A small network was shown many inputs. Here are its activations along a few directions, one row for each input.
Each table varies a few parts of the input and shows all the possible inputs, shuffled.
Descriptions start from the smaller parts, as in this example, which fits no table here: line(6) and (point or ring(9) or (values(3) and ring(8))).
Shared parts are said once, and a part with two or three values counts as separate values.

Other details of the inputs vary at random and push rows far along three fixed directions, the same in every table; ignore that.

A family of inputs:
x1: [ -1  30  -4  37  31  19  17   0  -2 -19 -34   3]
x2: [ 25  11   2  -9   6   6   7   5  34   4  30 -15]
x3: [ 25  -4   8 -28  17   6  35   8  11  -3  12 -19]
x4: [ 19  36   2  34  10  -7   5   6   1  14  -6 -46]
x5: [-17 -15  -1   3 -19 -10 -25 -10  -3 -22 -12  45]
x6: [-11  -1  17 -28 -28 -10   0   3 -19  10  -4   4]
x7: [  9 -18 -26  -3  40   0  13 -12  16  -9   7  21]
x8: [-14 -15   3  -2 -16 -10  -8 -16 -21 -10 -14  52]
x9: [-13   0  -9  38  21 -16  -7  -8 -22 -25 -46   1]
x10: [  9  -2  -6   6  20  24  21  -8   9 -27  16  34]
x11: [-14 -10  14 -14 -43  -7 -20   4 -12  -5   9  -5]
x12: [  5 -18 -12  -4  29 -14  -3 -14   9 -15   5  18]
x13: [  7   3 -25   0  34  15   9  -5  29  -9  14  30]
x14: [ 33  -7   3 -15   9  -5  25  10  20  -9  21 -22]
x15: [-15 -29  12 -27 -20 -12  -8   3 -17  20 -10  -7]
x16: [-26 -22 -15   6 -14   1 -28 -18 -11  -6   0  38]
x17: [  0  26 -11  41  40  23  14   4   5  -3 -26   2]
x18: [-10 -14 -10  10   4   0 -24 -18   1 -20  13  36]
x19: [  2   7   7 -20 -11   5   3  14   7  -9  25 -19]
x20: [ 24  17   2  30  21  -7  11   3   6   7 -11 -59]
x21: [  1  -2  16 -18 -24   7   5   3   4   1   1   6]
x22: [-14  -2  10 -21 -25 -12 -28   0   3   9   4  -6]
x23: [ 10   8 -11 -17  12  19  13   8  21   7  35 -19]
x24: [-20 -15  -5  -4   1  -6 -12  -9 -18   4 -10  48]
x25: [ -7  -2  -2  -6  13  18  11  -6  -1 -24   9  31]
x26: [-16  17  -7  41  23  21   1   1 -17  -3 -24  -4]
x27: [ -3  -9  11 -14 -22   8  -4   7   6  18   4   4]
x28: [ 19 -14  15 -22  -8  -1  24   4   2   3   6 -18]
x29: [ 12   5 -28   0  38   4  14  -7  17  -4  18  32]
x30: [  5  -4   9 -12 -12  19   9  11   6  14  24 -13]
x31: [-18  11 -16  48   5   3 -19 -12  -8   0 -39   8]
x32: [-18  -5   8 -18 -24  -7 -28  -1  -7   4  15 -11]
x33: [ -9  22  14  28 -31 -21 -15   8 -29   9 -33 -34]
x34: [  0   3   6 -21 -14 -16  -3   8  -3  -2  10   3]
x35: [-10  -1   8 -21 -22 -24 -23  -1  -8  15   8  -4]
x36: [  7   5  11  24   0   1  12  10 -15  24 -29 -52]
x37: [-13  -3   2  26 -20 -17 -15  -2 -24  24 -39 -47]
x38: [ 27   9 -10 -11   7   3  19   6  21  19  30 -11]
x39: [ -5   2   8 -21 -17  -5  -8  10   8  -7   6   1]
x40: [ 13   0   9 -15 -12   2  12  10   2  26  16  -6]
Description of these inputs: values(2) and line(4) and ring(5).
The inputs of x17 and x13 match in every part but the ring(5) part. If x30 is changed in the same way as x17 into x13, which row does it become? -> x16
Which other rows does x4 become when the values(2) part takes its other values? List them by row number. -> x35
Which other rows does x18 become when the line(4) part takes its other values? List them by row number. -> x2, x4, x20

A family of inputs:
x41: [-17   2  12  10 -25 -14 -24   3 -15   4 -26 -20]
x42: [  5  -4   5 -13  -3  -9   1   1   0  -7   9  11]
x43: [-11   1   3 -13  -7  20   0   4   3  -5  14  16]
x44: [  1   0  -1  24   3  -2   0  -4 -12   5 -19 -14]
x45: [  6 -21  -2 -10  -2  -3   4  -4   4   5   8   8]
x46: [ -8 -16  11 -22 -26 -17  -9  -2 -17  10  -6  10]
x47: [ -1  -4 -10  19  17  -2   2  -6   2  -6 -22  13]
x48: [-25   6  -4  25  -5  10 -20  -9  -8 -15 -23  37]
x49: [-23   1   6 -13 -34   3 -24   1  -7  12   8  16]
x50: [ 15   9  -7  17  26   0  22   1   1  -4 -11   2]
x51: [ -2   1   1 -20 -16  -8 -10   3   4  11  18 -12]
x52: [-18 -17  11 -22 -24  -9 -18   2 -13   2   1  -3]
x53: [ 17  -2  -4  -8  22   1  19  -4  12 -13  14  22]
x54: [ 14   3 -13   1  24   5  10  -3  23 -19  11  13]
x55: [ 11   0  12 -27  -5   5  15  11   8  12  19 -34]
x56: [  9  -1  -3 -19   9   7  12   5  12  -6  23  -9]
x57: [ 11  27  11   4 -10  -5  12  15  -5   9  -4 -49]
x58: [ -3 -17  -2 -17   4   0   6   0   0   3   3   6]
x59: [ 11  11 -14  32  25   7   9  -5   4 -15  -4  -6]
x60: [  0  -8 -12  -6  14  -4  -9  -8  10 -10  17  32]
x61: [ -5  11  -2  15   5  -4  -7  -4  -6   8 -11 -11]
x62: [ -2  11  -6  20   8  -4  -5  -2  -9  12 -17 -11]
x63: [ 18  -1  11 -16 -12   0   8  12  12   9  25 -34]
x64: [-20  -4  -7  17  -4 -13 -19  -8 -18  11 -27   9]
x65: [  2 -10   3 -14  -3  -3  -1  -4  10  -3   4   8]
x66: [ 14   9   2  18  10   5  12   1   3   3  -2 -28]
x67: [ -1   5  -1  19   6  -3  -2  -2  -5   2 -26  -8]
x68: [ -2 -16  -1 -17   4   1   3  -3  -2   0   4  10]
x69: [ -2  -6  -6   1   0  18  -1  -7   9 -13  19  39]
x70: [  7  32   7  15   1  17  15  12   1   0   0 -13]
The inputs of x46 and x44 match in every part but one. If x53 is changed in the same way as x46 into x44, which row does it become? -> x66
What is each input in this table made of? -> values(5) and (point or line(5))
Which other rows does x45 become when the values(5) part takes its other values? List them by row number. -> x47, x50, x58, x64
Start at x64 and move only the line(5) part, one step at a time. The first step leads to x62. Which rows follow, in order? -> x61, x60, x51
